Each row below is a small network's average activation on inputs in which a field has the value named, seen along a few directions.
Values that are neighbours, or in one group, have similar rows; names and order tell nothing.
In the rows, 500 means zero.
Random noise pushes rows far along 4 fixed directions. That doesn't count. These rows show it; they differ only by the noise:
263 952 669 457 527 713 511 224 425 405 648 685 720 562 484 392 434 450
439 689 568 697 403 476 346 275 540 640 521 629 329 729 208 537 463 414
744 226 406 484 401 368 594 810 622 636 444 360 341 474 423 604 541 520
538 542 518 506 402 523 525 534 549 557 533 511 459 551 430 514 528 458
586 397 487 696 542 443 544 653 609 667 317 533 202 579 331 513 390 566
433 680 575 527 553 533 519 415 498 523 528 584 530 551 384 488 399 513


Values of SADOB:
dege: 401 733 401 594 738 521 488 220 420 425 534 611 570 488 364 326 392 637
nad: 616 442 484 341 640 287 549 533 436 444 502 446 695 385 492 672 447 517
fabu: 657 432 353 587 151 465 361 405 547 534 585 464 333 571 446 513 821 300
mano: 461 612 537 405 609 606 680 559 441 274 466 561 625 350 734 373 553 477
dami: 549 513 538 683 407 500 456 494 574 588 389 584 228 649 400 520 530 431
pabi: 574 133 418 490 109 480 277 670 691 717 557 296 322 664 548 619 739 359
foniv: 780 103 389 474 526 146 495 822 583 657 374 266 344 477 381 732 443 583
luzor: 635 415 472 333 443 542 648 729 547 494 532 455 638 376 635 489 546 514
ruz: 429 392 538 444 580 383 434 552 541 620 483 387 566 509 405 592 339 618
tof: 489 652 532 614 411 488 379 292 464 482 575 609 483 600 347 516 553 394
kazoz: 373 505 604 485 577 568 444 458 421 419 435 526 526 509 631 534 426 527
kozeg: 478 382 485 120 512 241 265 389 380 434 873 249 927 449 468 827 429 513
natu: 422 473 560 729 575 645 543 666 605 641 251 605 208 603 524 357 347 608
befub: 425 649 490 556 482 616 578 447 501 480 474 549 451 488 461 311 556 522
tolo: 555 316 495 565 430 497 508 679 520 479 391 485 392 524 620 558 536 456
bapab: 490 625 504 474 480 566 542 401 499 513 537 549 569 463 456 470 548 486
taful: 395 279 556 685 529 402 199 344 479 640 379 504 249 721 420 662 355 499
daped: 704 291 351 539 506 251 512 534 480 531 498 396 372 404 404 595 628 480
los: 504 292 516 503 401 573 508 695 563 534 413 436 400 517 671 509 549 498
mune: 557 500 365 639 327 490 450 372 495 447 522 507 333 498 517 353 763 364
kelap: 553 530 379 657 595 405 432 276 439 510 489 547 433 487 326 448 498 512
The values of SADOB form a 3 by 7 grid.
List every value one step from bapab, in the order listed.
> luzor, tof, befub
List every value one step from pabi, in the order listed.
> ruz, kozeg
List every value one step from nad, in the order listed.
> mano, dami, tolo
List every value one step from mune, in the order listed.
> daped, kelap
